These are the activations of a small neural network, seen along a few directions. Each row is one input.
In each table, some parts of the input vary, and every possible input appears once, in random order.
A made-up example of a description, with smaller parts first: one of 8 places around a ring, together with either a single point or (one of 2 separate values, together with one of 4 places along a line) or one of 9 places around a ring.
Shared parts are said once, and a part with two or three values counts as separate values.
In the rows, zero is written as 128.

Other details of the inputs shift rows strongly along three fixed directions, in all tables alike. That doesn't count.

Table:
row 1: [ 56  91 126 135  87 139  58 128  92  45 189 115]
row 2: [150  75 106 103 106 117 140 185 115 114 149  40]
row 3: [110 148 104 132 161 116 133  95 192 172  88 186]
row 4: [ 74 118  78 119 150 223  86 150 154  60 148  99]
row 5: [164  98 164  86 138 102 166  94 125 170 128 113]
row 6: [120  54 132  84 106  97 115 111 127 142 135 103]
row 7: [111 217 145 155 190 205 187 107 141  81 124 162]
row 8: [ 87 134 154 150 158 206  91 103  77 135 142 154]
row 9: [211 167 209  96 119 102 149 104  72 120 147 156]
row 10: [152 157  87  85 144  98 177 126 206 110  85 151]
row 11: [183 148 161 144  99  63 152 146 105 153 136 122]
row 12: [ 58 139 155 178 152 178 114 110  82 100 168 137]
row 13: [ 57 128 139 177 135 157 119 102 104 133 128 154]
row 14: [ 81 201 105 143 181 187  77  78 186  71 145 192]
row 15: [126  86 116 112  75  59 106 143 138 100 158 100]
row 16: [120 126  74 114 129 106 174 154 205 111 115 101]
row 17: [161 164  93 115 181 146  91 123 188 168 120 134]
row 18: [127 205 136 163 138 126 206 106 139 126  53 218]
row 19: [128 127 140 140  69  89 174 140  96  80 109 138]
row 20: [168  93 164  97  59  87 171 124  65 107  70 159]
row 21: [126 119 133 130  94  98 198 152 127 117 107 121]
row 22: [156 162 203 162 127 130 154 119  47 134 159 131]
row 23: [126 151 183 100 121 192 159  91  71  67  97 181]
row 24: [194 185 152  98 191 152 215 124 148 143 111 131]
row 25: [225 130 196  81 126 116 216 123  73 150  94 119]
row 26: [218 176 171 121 140  81 176 110 130 198  79 164]
row 27: [205 133 213  89 138  86 201  95  83 155 143 117]
row 28: [185 165 139  80 134  92 208 103 162 129  54 183]
row 29: [ 70 142 135 171 125 216 129 140  74  95 110 150]
row 30: [ 88  97 172 115 116 161  91  86  70  62 179 120]
row 31: [160 191 213 125 141 175 108  85  46  81 164 161]
row 32: [167 102 133 100 127 118 100 141 111 133 166  76]
row 33: [164  98 127  87  82  80  80 141 125 103 148 107]
row 34: [108  96  69 147 151 105 123 157 187 209 119  85]
row 35: [203 151 107  93 158  80 137 134 189 192 100 132]
row 36: [215 138 204 113 112  94 166 116  61 177 106 151]
row 37: [160  73 186 125  87  63 185 127  67 179 124 104]
row 38: [ 67 125 151 154 155 209  90  91  87 122 143 159]
row 39: [ 93 154  57 142 206 209  48 128 201 142 140 122]
row 40: [137  61  98 127  90 121 134 191 100 156 110  56]
row 41: [113 138 190 133 130 114 168  87  85 101 168 144]
row 42: [116 228 162 203 197 198 140  96 113 160 114 187]
row 43: [121 105  51 127 175  96 121 165 230 176 161  57]
row 44: [133  86  41  80 145 142 129 166 213 150  98  78]
row 45: [ 48 131  88 173 109 144  57 138 143  81 157 145]
row 46: [116  61 143 102  58 148 130 139  63  98  92 126]
row 47: [130 160 136 137 108 111  93 122 126  83 164 135]
row 48: [ 83 106  84 126 171 202  51 121 152 129 160 109]
row 49: [171 113 144 118 101  85 114 157 100 127 171  81]
row 50: [174 147 161  95 180  86 206  90 168 177 131 131]
row 51: [ 97 200  99 143 179 206  51  91 174 100 123 198]
row 52: [128 165  77 173 150 120  94 157 182 183 108 140]
row 53: [126 147 175 148  99 150  72 127  47  58 189 120]
row 54: [ 66 182 100 141 191 203  77  69 188 103 124 201]
row 55: [131 190 169 145 200 128 197  80 153 147 151 157]
row 56: [113 152  88 107 172 110 117  96 221 124 129 149]
row 57: [ 97  71 121 135  95  77 137 141 126 139 155  91]
row 58: [126  57  59 129 104 108 129 218 152 146 137  23]
row 59: [ 99 119  39 146 147 127 155 189 213 148 111  76]
row 60: [130  58  48 139  92  82  61 203 165 185 132  58]
row 61: [138  92 129 137  59  72  91 157  97 143 114 121]
row 62: [109 118 145 120  70 126 134 138  72  30 137 136]
row 63: [ 87 125 116 160  97 158 154 140 113 113  88 144]
row 64: [ 73  74 105 109  80 163  15 119  98  66 154 133]
row 65: [ 68 117 121 172  76 148  34 154  75  58 175 127]
row 66: [146 173 100 135 153 119 105 116 184 171  88 184]
row 67: [102 131  93 152 131  70 145 129 198 150 126 135]
row 68: [137 143  79 143 186 153  99 138 188 198 113 121]
row 69: [111 140 146 167 147 140 138 126 111 146 164 108]
row 70: [140 144  82 133 180 181 148 153 175 170  76 119]
row 71: [150 139  96 110 161 140 189 141 179 181  63 136]
row 72: [102  19  98 125  27  53  70 173  97 133 129  85]
row 73: [144 136 120 138 132  43 189 119 181 196  78 151]
row 74: [167 118 180 122 112 116 131 138  59 118 187  92]
row 75: [152  87 125 135  82  77 101 180 100 145 159  66]
row 76: [146 143 185  91 110 151 183 103  86  61 121 151]
row 77: [ 72  82 171 136 103 170  87  90  46 104 141 143]
row 78: [112  65  90 109  73  89  68 137 144 145 108 123]
Each input here is: one of 6 places around a ring, together with either one of 4 places along a line or one of 9 places around a ring.
- The inputs of row 20 and row 62 match in every part but the place on the ring of 6. If row 8 is changed in the same way as row 20 into row 62, which row does it become? => row 43
- The inputs of row 13 and row 57 match in every part but the place on the ring of 6. If row 37 is changed in the same way as row 13 into row 57, which row does it become? => row 12
- List by row number the other rows that have the place on the ring of 6 in common with row 32. => row 4, row 9, row 10, row 14, row 24, row 27, row 30, row 31, row 33, row 50, row 56, row 76
- Change only the place on the ring of 9 in row 3. List by row number the other rows that result. => row 8, row 26, row 36, row 38, row 66, row 68, row 77, row 78
- Change only the place on the ring of 6 in row 76. List by row number the other rows that result. => row 16, row 21, row 23, row 46, row 63

Table:
row 79: [113 127 159 121 112 173  68 117  84  75 174 132]
row 80: [123 157 155 155 140 184 158 112  87 109 121 152]
row 81: [ 86 121 145 146 107 143  84 105  67  63 140 154]
row 82: [137 146 116 117 182 126 174 112 191 176 110 122]
row 83: [116  67  99 120 103  95 139 149 149 160 110 102]
row 84: [ 84  87  57 135  96 122  49 145 152  98 140 112]
row 85: [123 131  81 127 139 105  83 125 178 133 136 126]
row 86: [100 138  99 157 168 178  81 135 153 127 157 122]
row 87: [139  79  87  96  76  77 123 165 176 138 104  98]
row 88: [187 129 108 116 151  76 139 141 168 227  85 130]
row 89: [106 135 133 164 108 148 105 135  86 103 143 142]
row 90: [139  74  80  96  87  75 124 161 177 136 104 100]
row 91: [141 148 119 121 141 112 181 145 161 143 110 116]
row 92: [116  93 101 118 103  87 146 166 162 143 120  97]
row 93: [ 55 123  65 152 141 183  59 131 151  67 123 143]
row 94: [170 119 102 108 160  96 183 139 185 195 111 101]
row 95: [123 133  93 125 123 113  84 134 180 139 143 127]
row 96: [138  81 102 131 112  80 112 150 148 172 142  91]
row 97: [ 85 106 167 147 106 156  80 108  58  98 168 131]
row 98: [142 204 125 130 200 155 137  97 192 139 127 175]
row 99: [123 167 161 143 153 129 117  82  97  96 139 171]
row 100: [157 179  99 132 181 128 172 139 186 159 116 118]
row 101: [138 100 101 104 121 101 134 172 154 139 141  67]
row 102: [189 136 184  81  92  98 197 111 114 141  97 141]
row 103: [106 115  88 151 118 139 128 146 141 138 116 119]
row 104: [151  92 195 101  91 113 161 124  54 114 147  98]
row 105: [ 74  84  77 157 106 142  72 147 132 130 146 109]
row 106: [128 112 112 152 123 117 104 141 127 148 147 113]
row 107: [ 87 159 123 157 135 158 128 143 131  99 126 144]
row 108: [149 162  75 107 172 119 171 122 215 145  87 143]
row 109: [130 136  88 135 149 152 122 153 152 136 137  96]
row 110: [134 165 169 166 126 143 122 119  72 113 150 149]
row 111: [ 89  82  98 133 134 153  66 135 135 132 164  88]
row 112: [184 101 109  99 127 105 156 154 144 200  67 112]
row 113: [118  91 105 123 108  72 136 149 161 160 124 102]
row 114: [126 130  88 135 157 156 126 142 158 149 133 101]
row 115: [ 74 153 110 167 161 168 111 106 151 137 124 167]
row 116: [126 167 160 118 127 178 145 105 110  87 118 170]
row 117: [138 130 174 137  87  87 155 136  76 118 135 130]
row 118: [122 129 100 119 116 118  80 129 183 146 137 127]
row 119: [ 83  74  73 136 117 169  93 155 137 119 139  90]
row 120: [144  57 154  88  79 121 100 133  48  69 153  87]
row 121: [139  89 164 136  71 101  99 154  49 105 166  95]
row 122: [148 165 146 111 154 156 144 100 119 104 129 153]
row 123: [186 109 111  73 117  81 162 141 192 174 109  98]
row 124: [ 72  90 153 134 106 188 100 121  65  76 147 122]
row 125: [120 134  80 142 140 153 135 157 152 129 121 110]
row 126: [116  26  60  89  85 100  84 174 144  96 131  60]
row 127: [188 135 176 114 104  92 206 135  87 135 108 119]
row 128: [148  83  87 116 102  89 101 161 138 191  91 107]
row 129: [178 153 180 133 104  83 211 130  88 137 101 139]
row 130: [124 161 157 141 144 133 109  86  95  95 144 173]
row 131: [156  82 109 111 121  86 129 150 147 174 143  77]
row 132: [126 157 152 150 140 181 115 116  81 138  78 179]
row 133: [118 170 148 167 127 163 151 125  87 102 118 162]
row 134: [ 72  82  63 131  77 140  32 165 150  98 150 104]
row 135: [148 107 189 111 117 110 145 108  79 140 150 112]
row 136: [154  95 177 140  71  91 147 133  46 130 134 123]
row 137: [ 97  74 113 116 102 146  88 165 108  97 167  71]
row 138: [129 151 165 115 119 167 147 102  87  82 121 161]
row 139: [196 145 180  97 152  69 181  97 112 134 122 140]
row 140: [178 111 156  83 104 104 155 123 106 124 129 113]
row 141: [134 110 152 117 121 181  88 132  53 128 121 127]
row 142: [ 83 167  89 157 166 149  91 106 170 101 118 173]
row 143: [176 166 187 134 128  71 186 122 110 152 129 143]
row 144: [129  75 108 124 112  81 112 141 145 172 140  96]
row 145: [141 158  86 121 144 105 162 120 195 141  85 152]
row 146: [ 93 149  99 130 168 170 119 111 150  85 113 148]
row 147: [110 148  84 161 131 119 118 149 158 137 130 128]
row 148: [ 63 128  91 147 107 178  39 132 153  94 141 147]
row 149: [138 165 176 117 135 168 110  94 115 109 150 162]
row 150: [103 174 144 159 171 140 155  96 155 148 113 180]
row 151: [145 187 173 134 185 165 195  78 127 154 115 171]
row 152: [197 157 176 124 145  84 184 128 116 157 127 127]
row 153: [110 158 113 138 158 118 181 122 190 158  96 150]
row 154: [130 198 133 146 200 143 153 109 182 149 132 151]
row 155: [134  73 154  95  43 111 112 143  81 100 127 117]
row 156: [ 79 151 123 143 160 182 134 119 146 109 123 140]
row 157: [100 107 100 128 143 154 137 128 153 142 115 118]
row 158: [144 125 182 128 101  87 145 127  80 131 151 121]
row 159: [181 144 176 106  97  61 180 106 107 143 104 153]
row 160: [204 142 182 108 144 109 157 116  88 193  99 143]
row 161: [105 173  97 138 200 169  88 105 173 108 142 155]
row 162: [107 151 156 159 131 167 156 105  90 116 115 169]
row 163: [102 128 181 139 113 150 152 102  67 105 121 159]
row 164: [124 119  79 104 166 128 116 127 173 113 126 107]
row 165: [113 163 158 136 144 160 167 116 119 109 124 148]
row 166: [106 165 131 143 183 156 121 111 165 136 141 134]
row 167: [152  76 158  93  81 109  88 127  60  87 164  92]
row 168: [172 141 119 116 157  71 166 154 186 175 131 102]
row 169: [151  91 165 127  89 123 106 151  52 109 165  86]
row 170: [165 110 173 106  82  78 123 116  87 122 142 129]
row 171: [119 170  92 119 166 174 115 122 192 122 129 139]
row 172: [110 157 149 137 140 146 144  95  96  78 106 178]
row 173: [101 169 169 158 125 141 143 108  90 106 136 167]
row 174: [ 83 161 128 162 162 157 100 110 147 124 148 147]
- The inputs of row 84 and row 167 match in every part but one. If row 117 is changed in the same way as row 84 into row 167, which row does it become? => row 168
- The inputs of row 95 and row 116 match in every part but one. If row 143 is changed in the same way as row 95 into row 116, which row does it become? => row 91
- The inputs of row 138 and row 170 match in every part but one. If row 165 is changed in the same way as row 138 into row 170, which row does it become? => row 158
- Describe the family of inputs behind these rows. => one of 6 places around a ring, together with either a single point or one of 6 places along a line or one of 9 places around a ring
- Change only the place on the line of 6 in row 98. List by row number the other rows that result. => row 79, row 139, row 149, row 161, row 167
- A walk changes only the place on the ring of 9. It starts at row 111 and steps to row 131. List the rest of the walk in order. => row 86, row 169, row 152, row 168, row 154, row 166, row 135
